Each row below holds a small network's activations on one input, seen along a few directions.
Each table varies a few parts of the input and shows all the possible inputs, shuffled.
A made-up example of a description, with smaller parts first: one of 4 places along a line, together with either a single point or one of 9 places around a ring or (one of 3 separate values, together with one of 8 places around a ring).
Shared parts are said once, and a part with two or three values counts as separate values.
In the rows, 128 means zero.

Other details of the inputs shift rows strongly along two fixed directions, in all tables alike. That doesn't count.

Table:
row 1: [233 127 165  92 137  62  83 118 113 159 108 101 136 118 150  78]
row 2: [228 145 154 123 145 100  77 115 118 150 128  97 144 114 179  50]
row 3: [128 168 125 116 127 126 135 131  82  60 163  86  87 133 131 127]
row 4: [126 150 104 135 125 145 132 144  97  69 123  85  96 192 121 120]
row 5: [123 148 119 140 124 121 132 154  96  69 118  92  83 185 111 125]
row 6: [136 126 146 144 132 139 109 105 208 199 108 184 175  58 165  99]
row 7: [212 128 144 114 115  91  61 134 110 175 120  99 150 153 148  45]
row 8: [ 51 115 121 133 136 149 184 133 164 122 132 176 124  98 108 207]
row 9: [130  89 151 144 122 113 113 124 190 220  88 189 177  94 140 113]
row 10: [131 170 135 137 137 115 142 137 100  48 129  96  71 137 136 132]
row 11: [ 32 142 128 135 121 153 167 118 169 114 147 167 111  68  93 173]
row 12: [117 103 146 133 109 118  93 122 197 227 104 179 174  88 110  91]
row 13: [226 109 145 119 136  98  80 123 102 171 113  96 160 156 164  60]
row 14: [ 53 106 106 124 142 176 182 124 151 133 162 163 146 102 110 201]
row 15: [125 140 104 131 130 148 130 145  83  79 148  79 105 189 113 119]
row 16: [ 32 103 108 128 110 166 169 131 141 142 152 165 142 118  93 184]
row 17: [148 145 114 111 145 132 153 132  90  62 131  89  98 163 139 155]
row 18: [151  92 127 174 119 131  85  96 170 210 103 208 181  72 147 135]
row 19: [141 141 120  95 133 118 146 136  70  75 160  86 100 152 125 155]
row 20: [ 39 107 102 144 121 179 177 128 161 129 124 167 140 128 108 184]
row 21: [124 134 126 114 120 110 139 136  78  75 127  85  87 169  99 135]
Each input here is: either a single point or (one of 4 places along a line, together with one of 5 places around a ring).
Which other rows does row 13 become when the place on the ring of 5 takes its other values? List them by row number.
Answer: row 9, row 16, row 20, row 21

Table:
row 22: [135 139 116  82 130 117 163 141  72  69 136  71 116 184 121 135]
row 23: [114 106 146 124 114 124 104 112 193 234  86 184 178  93  95 112]
row 24: [115 146 139 127 124 118 145 134  62  77 119  72  87 181  96 112]
row 25: [ 43 150 110 144 117 150 183 149 174 105 140 169 114  96 126 181]
row 26: [215 122 163 141 134  79  90 102 133 137  89 102 127 108 168  49]
row 27: [151 155 126 111 179 140 146 145  91  74 181  58  83 150 114 135]
row 28: [151 169 113 138 130  97 134 149  95  47 127  98  67 150 121 150]
row 29: [ 31 117 118 132 107 154 147 147 154 132 131 168 107 133  72 187]
row 30: [ 39 139  88 147 118 199 155 130 155 108 154 167 145 123 121 168]
row 31: [145 124 110 111 171 129 151 163  91  78 171  57 104 188 101 128]
row 32: [209 143 148 125 112  93  82 150 125 180  95 108 137 160 171  58]
row 33: [140 155 109 139 116 118 124 157  79  79 118  90  72 192 105 145]
row 34: [130  88 128 130 137 148 124 127 197 216 108 192 212 108 165 123]
row 35: [137 158 132 160 152 121 142 136  88  33 123  94  83 155 141 124]
row 36: [ 55 142 109 127 124 171 185 136 147 126 159 164 122  95 135 205]
row 37: [206 125 148 115 114 109  83 120 136 169  80  92 137 158 163  46]
row 38: [149 112 137 135 129 125 109 113 184 225 122 198 170  57 145 154]
row 39: [ 59  84  88 128 123 166 175 115 154 119 127 156 135 129  87 203]
row 40: [222 132 144 141 137 104  58 130 127 164  76 117 140 168 147  69]
row 41: [128 178 132  98 131 107 156 136  99  44 126  76  86 147 124 118]
row 42: [203 131 153 122 119  88  73 104  94 163 123 102 158 119 141  42]
row 43: [125 121 156  95 131 135 131  99 188 223 122 177 189  53 148 122]
row 44: [132 111 114 151 103 129  85 119 185 223 128 200 181  74 127 124]
row 45: [225  98 148 141 152  95  89 126 103 158 103 115 169 157 176  72]
row 46: [150 151 131  98 136 112 125 134  69  64 154  91  72 146 120 167]
row 47: [144 121 113 139 131 108 155 153  54  73 144  87 100 182 133 148]
row 48: [122 160 114 102 105 127 118 148  74  61 167  83  92 167 130 118]
row 49: [145 120 115  99 128 101 130 152  70  68 144  90  93 184 108 160]
row 50: [ 40 133 110 133 119 167 185 118 185  94 125 153 114  95 118 168]
row 51: [216 121 181 112 139  77  80 118  96 165 131 112 132 105 174  79]
row 52: [246 139 148 123 158 104  69 108 116 152 104 119 143 125 173  97]
row 53: [219 142 160 125 172  83  85 143 159 153 131  89 131 115 143  42]
row 54: [119 105 127 140 145 151  96 128 207 229 163 165 189  74 111  85]
row 55: [120 142 125 130 112 117 116 139  55  62 168  86  87 158 118 118]
row 56: [ 64 116 104 127 131 177 169  97 154 115 137 156 114  91  99 210]
row 57: [227 118 135 108 124  82  98 147 116 173 113 110 161 154 184  80]
row 58: [ 44  75 104 145 125 167 189 114 139 120 135 150 139 123 103 185]
row 59: [ 55 139 106 159 142 163 160 129 177  90 121 179 117 103 102 192]
row 60: [ 44 142 118 125 128 139 172 119 168 101 125 165 116  86  73 185]
row 61: [ 31 121 113 145 150 181 167 158 175 142 159 135 118 136  66 156]
row 62: [239 109 130 119 129  72  81 139 111 172 106 119 153 151 156  98]
row 63: [ 36 101 112 104 115 154 180 152 149 126 157 162 139 130 113 191]
row 64: [135 169  96 126 106 133 129 150  74  66 160  85  95 170 139 125]
row 65: [ 52 124 109 116 126 188 186 105 158 115 144 147 122  94 127 192]
row 66: [111  95 151 175 131 148 105 121 186 222  90 192 182 106 141  99]
row 67: [147 159  92 142 132 145 105 130  76  51 141  96  99 177 116 137]
row 68: [ 50 106 120 144 133 178 184  96 139 116 145 151 118  86 116 191]
row 69: [136 102 155 157 152 148 116  99 175 210 118 193 185  63 166 127]
row 70: [110 111 167 140 130 105 128 103 195 202 103 186 176  45 128  98]
row 71: [109 120 133 111 104 140 108 105 188 220 128 179 201  70 130  92]
row 72: [ 62 100  89 144 142 173 167 133 150 115 131 174 147 141  99 209]
row 73: [ 97  87 168 147 109 119 102 131 180 233 109 189 167  91 126 100]
row 74: [139 176 121 132 146 131 144 145 107  33 122  91  88 164 153 125]
row 75: [211 113 140 140 115 104  69  95 106 155 115  98 147 124 159  43]
row 76: [138 160 137  87 131 122 142 142  74  64 161  82  80 150 148 148]
row 77: [204 130 181 129 131  56  79 131 123 144 112 117 124 106 165  55]
row 78: [ 37  93 117 127 129 150 194 123 127 127 143 154 149 118  86 183]
row 79: [117 164 128  99 117 128 147 144  82  76 118  69  92 189 108 113]
row 80: [ 51 102 101 109 127 149 179 124 142 126 135 159 146 124  70 202]
row 81: [134 151 109 113 110 116 101 140  70  61 160  92  83 164 102 136]
row 82: [128 162 116 133 132 151 134 153  91  65 114  83  93 206 137 120]
row 83: [ 36 124  87 132 100 192 163 111 159 112 151 149 133 111 109 162]
row 84: [133 151 107 154 113 124 127 141  54  66 160  89  91 161 128 125]
row 85: [ 42 132 123 131 121 133 156 139 170 100 140 176 102  90  88 192]
row 86: [ 53 124 120 155 131 162 183 126 128 126 160 167 117  87 123 204]
row 87: [195 133 166 102 111  86  71 148 126 176 102 106 133 157 161  51]
row 88: [215 129 142 156 134 110  60 114 101 150 119 115 158 137 171  48]
row 89: [115  62 156 130 122 109 119 128 171 226 127 191 191  86 139 122]
row 90: [126 169 137 104 124 101 140 155 101  43 141  87  72 150 139 125]
row 91: [151 168 120 115 153 152 145 131  80  54 142  86  96 163 162 149]
row 92: [123 128 125 145 120 135 140 125  75  69 111  68  76 186 113 113]
row 93: [218 117 142 125 119  99  67 111 131 168  73 100 128 155 135  64]
row 94: [110  97 149 170 110 125 113 133 179 238 101 191 170  94 136 107]
row 95: [219 131 176 106 146  83  96  98  94 166 117 101 147 102 159  72]
row 96: [ 47  93  93 117 118 177 191 123 159 119 135 147 143 132 115 185]
row 97: [145 143  90 126 113 139 113 111  80  55 138  78  87 165 104 131]
row 98: [230 131 147 124 132  78  76 103 148 136  81 108 124 113 152  68]
row 99: [137 160 130 155 132  98 148 148  80  48 135  92  71 145 137 131]
row 100: [137 112 150 106 135 125 115  91 183 222 114 186 181  50 120 140]
row 101: [121 112 127 121 109 129  91  97 183 220 121 187 192  67 102 110]
What is each input in this table made of?
Answer: one of 5 separate values, together with either a single point or (one of 3 separate values, together with one of 5 places around a ring)
The inputs of row 95 and row 24 match in every part but the choice among 5 separate values. If row 100 is changed in the same way as row 95 into row 24, which row does it become?
Answer: row 23
The inputs of row 55 and row 73 match in every part but the choice among 5 separate values. If row 44 is changed in the same way as row 55 into row 73, which row does it become?
Answer: row 33
Which other rows does row 48 become when the choice among 3 separate values takes its other values? List them by row number.
Answer: row 55, row 81
Start at row 76 and move only the place on the ring of 5, one step at a time. The first step leads to row 43. Which rows follow, in order?
Answer: row 65, row 91, row 36
Which other rows does row 37 become when the choice among 3 separate values takes its other values? List them by row number.
Answer: row 92, row 93
Start at row 49 and move only the place on the ring of 5, one step at a time. The first step leads to row 80. Which rows follow, in order?
Answer: row 39, row 72, row 62
Which other rows does row 94 become when the choice among 5 separate values takes its other values? List them by row number.
Answer: row 47, row 84, row 86, row 99
